A small network was shown many inputs. Here are its activations along a few directions, one row for each input.
In each table, some parts of the input vary, and every possible input appears once, in random order.
Descriptions start from the smaller parts, as in this example, which fits no table here: one of 6 places along a line, together with either a single point or one of 9 places around a ring or (one of 3 separate values, together with one of 8 places around a ring).
Shared parts are said once, and a part with two or three values counts as separate values.
In the rows, zero is written as 128.

Other details of the inputs vary at random and push rows far along two fixed directions, the same in every table; ignore that.

A family of inputs:
x1: [171  97 129 135 131 177 127 109 121 108 151 110 133]
x2: [141 121  98 121 157 118 107 128 147 121 129 129  61]
x3: [183 127 102  91 138 160 113 120 115 135  85 128 102]
x4: [172  93 126 157 156 158 109 111 144 113 174 112  76]
x5: [208 103 130 127 136 196 117 105 113 126 130 112 119]
x6: [ 97 163  98 101 111  96 123 163 133 116  78 149 111]
x7: [ 14 153 162 155 114  50 159 147 161 132 186 138 185]
x8: [ 99 164 100 104 113  97 124 165 133 123  75 150 111]
x9: [102 166 107 110 112  93 125 165 125 135  70 147 109]
x10: [ 69 124 185 187 115 100 153 129 141 137 200 123 186]
x11: [ 95 157 106  99 119  86 125 149 119 136  69 151 114]
x12: [178 109 145 140 134 175 126 112 119 133 144 113 133]
x13: [ 93 125 170 160 128 110 149 119 138 148 183 119 172]
x14: [ 68 122 187 186 113  99 154 125 136 132 198 126 186]
x15: [ 69 162 107 115 108  78 134 168 140 113  97 148 126]
x16: [192  80 152 146 142 191 124  71 102 132 167 104 148]
x17: [116  94 189 177 138 146 153  91 145 137 235 103 193]
x18: [ 91 154  90  90 121  89 128 154 133 118  81 144 112]
x19: [181 121 105  97 136 157 111 117 107 138  79 127 102]
x20: [201  96 130 134 131 192 114  94  96 121 123 115 121]
x21: [183 127 106  93 140 160 114 121 114 139  83 126 101]
x22: [ 93 156  92  91 121  89 127 153 134 121  79 145 114]
Description of these inputs: one of 2 separate values, together with either a single point or one of 10 places along a line.
The inputs of x6 and x7 match in every part but the choice among 2 separate values. If x14 is changed in the same way as x6 into x7, which row does it become?
> x11
Which other rows does x3 become when the choice among 2 separate values takes its other values? List them by row number.
> x5

A family of inputs:
x23: [ 81 168  91  90 115  69 138 176 130 131  67 139 117]
x24: [ 36 153 180 169  94  73 168 164 154 122 186 134 200]
x25: [197 106 100 113 143 187 113  95 111 122 115 106 121]
x26: [125  88 187 180 127 148 134  94 116 135 193 113 167]
x27: [127 139  95 104 117 120 120 129 102 120  85 147 108]
x28: [208 103 124 107 156 175 106  95 117 156 114 122 114]
x29: [125 135  94 101 117 123 114 126 117 110  78 145 120]
x30: [134 140  95 102 140 106 105 135 152 129 107 135  67]
x31: [ 80 130 173 162 107 126 152 137 145 115 190 121 194]
x32: [204  98 116 116 141 188 128 110 112 139 108 100 114]
x33: [140 150 114 110 105 138 132 161 125 125  71 139 117]
x34: [ 32 211  94 109  87  44 137 197 130 121  65 176 122]
x35: [ 71 168  86  86 119  78 131 171 132 126  67 139 120]
x36: [132  98 158 159 166 138 133 105 157 128 211 116 124]
x37: [130 150  87 105 129 120 125 136 109 133  90 133 106]
x38: [180  65 160 143 136 200 130  76 114 112 186  97 167]
x39: [ 80 121 177 143 136  94 159 116 155 150 203 119 185]
x40: [134 152 112  89 142 108 121 119 122 148  85 140 101]
x41: [201  86 125 115 130 189 124 102 106 125 103 115 116]
x42: [206 114 136 132 123 200 107 116 100 127 106 120 113]
x43: [129 127  93 118 120 111 105 142 136 104  98 138  70]
x44: [ 28 198  89  80 120  28 129 167 155 141  69 170 125]
x45: [126 125  95 118 139 117 113 149 131  99  97 146  72]
x46: [200 112 111  96 155 178 115  84 110 145 127 121 108]
x47: [ 77 117 180 176 119  99 152 107 124 126 188 125 174]
x48: [ 22 144 171 140 130  61 159 133 167 146 197 131 194]
x49: [197 100  99 130 143 171 104 113 130 115 133 102  72]
x50: [201 109 111 135 125 185 100 123 132 102 130 115  80]
x51: [ 89 151 118 134 123  83 130 158 129 146 104 138 135]
x52: [ 85 126 162 185 128 115 142 150 158 103 200 130 141]
x53: [ 79 120 181 154 136  99 162 116 159 160 196 120 181]
x54: [139 160 116 115 110 129 123 146 110 118  76 142 109]
x55: [132 129 106  93 115 118 127 142 114 116  77 138 117]
x56: [199 103 123 125 145 186 109 104  99 143 110 105 105]
x57: [143 108 183 187 117 159 137 118 129 132 192 118 182]
x58: [130 105 172 175 140 142 149  92 121 138 199  97 166]
x59: [131 146 117  94 141 114 111 129 123 158  82 141 100]
x60: [135 157  99 108 107 137 116 145 125 109  79 144 125]
x61: [123 123 112 141 150 121 127 144 142 113 142 123  93]
x62: [132  86 179 182 127 144 135  99 121 134 193 118 178]
The inputs of x36 and x45 match in every part but one. If x46 is changed in the same way as x36 into x45, which row does it become?
> x27
The inputs of x25 and x29 match in every part but one. If x56 is changed in the same way as x25 into x29, which row does it become?
> x26
What is each input in this table made of?
> one of 4 places along a line, together with either one of 2 separate values or one of 8 places around a ring
List by row number the other rows that have the place on the line of 4 in common with x52.
> x24, x31, x33, x34, x42, x50, x54, x57, x60
A walk changes only the place on the line of 4. It starts at x28 and steps to x51. List the rest of the walk in order.
> x62, x57
Which other rows does x43 become when the choice among 2 separate values takes its other values? List them by row number.
> x45
Which other rows does x30 become when the choice among 2 separate values takes its other values? List them by row number.
> x36
